These are the activations of a small neural network, seen along a few directions. Each row is one input.
In each table, some parts of the input vary, and every possible input appears once, in random order.
Descriptions start from the smaller parts, as in this example, which fits no table here: one of 3 separate values, together with either a single point or one of 11 places around a ring or (one of 4 places along a line, together with one of 5 places around a ring).
Shared parts are said once, and a part with two or three values counts as separate values.

Other details of the inputs vary at random and push rows far along three fixed directions, the same in every table; ignore that.
To show where, the next rows are all for the same input, with only those details redrawn:
[-12 -35   9 -10 -45  13  34  11  45  49  -1  37 -31  19]
[ 20  26  49   0  50  -1   6 -12 -11   3 -53 -14  16 -12]
[  8  22  78   1  14  17  -1 -14  21  45 -72  22   7  -2]
[ 33  23   6   8  67  -9 -14  -7 -20  -5 -33 -28  18 -10]
[ 12 -37 -71  -9  20 -23  45  20 -14 -31  51 -32 -19   4]
[ -1   0  55  -5  -7  15  18  -5  28  43 -46  26  -7   5]
[ 19  27  53   3  45   4  -2 -12  -4  15 -59  -6  15  -9]
[-11 -26  22 -11 -33  11  37   7  37  40 -11  29 -25  13]

Table:
r1: [ 16  27 -46   7  -8  -4 -35  21  -7 -28  -1 -22 -31  18]
r2: [ -7  14  25  -1  -1   0  -4 -10  -8  -5 -10   5  11  -9]
r3: [-34  52  56 -20 -28  -7  36   0 -37 -80 -27 -13   0 -20]
r4: [-12 -32  24 -16 -37  14  38  11  45  39  -6  23 -32  17]
r5: [ 17  31   1  21  23   1 -66 -15 -11  13 -20   5  21  -5]
r6: [  2 -26 -56  -2   4 -12   5  14  -2 -14  39 -15 -19   9]
r7: [ 12   3 -24  10  20  -7 -18   1  -7   0   2  -3   0   3]
r8: [-38  -6  50 -24 -10  -1  61 -13 -27 -50  21 -16  31 -26]
r9: [-38 -11  44 -20 -18   1  64 -13 -23 -42  29  -6  31 -25]
r10: [ 25   4 -19   1  49 -14   8   4 -18 -16  -4 -30   5  -5]
r11: [ 13  -1 -34   7  25 -13  -9   4 -15 -16  12 -17  -3   0]
r12: [ 16  18  -8   9  42  -9 -22  -3 -20 -15 -14 -21   8  -5]
r13: [ 10  11 -16  24  -7   6 -63 -11   9  36  -2  28  10   4]
r14: [ 15  26  -4  25  10   4 -67 -14  -1  27 -17  20  19  -1]
r15: [ -13   10  -36   20  -70   22 -105    0   28   29   23   31    4   17]
r16: [-14 -41   3 -11 -58  15  33  17  56  55   6  40 -41  25]
r17: [ 10   7 -28  17  -3  -2 -48  -5  -2  14  11  13   7   2]
r18: [ 12 -28 -57 -10  23 -21  40  20 -13 -35  40 -39 -21   3]
r19: [ 11  -8 -39  11  14  -5 -23   3  -1   7  13   0  -4   6]
r20: [-28 -25   3 -10 -28   7  13  -8   0  -7  42   2  19  -9]
r21: [ 23  -2 -20   1  45 -13  10   4 -15 -12  -2 -27   2  -3]
r22: [-41 -18  37 -22 -30   3  63  -9 -14 -36  34  -1  25 -20]
r23: [ -9   0 -73   4 -50  -3 -27  29   5 -24  35   1 -45  24]
r24: [-18  -7  16  -1 -17  10  -8 -13  -3   1  23   9  30 -11]
Q: The inputs of r3 and r1 match in every part but one. If r14 is changed in the same way as r3 into r1, which row does it become?
A: r10
Q: What is each input in this table made of?
A: one of 4 places along a line, together with either a single point or one of 5 places along a line
Q: Which other rows does r9 become when the place on the line of 4 takes its other values? List them by row number.
A: r13, r19, r21
Q: List by row number the other rows that have the place on the line of 4 in common with r7.
A: r6, r11, r12, r19, r23
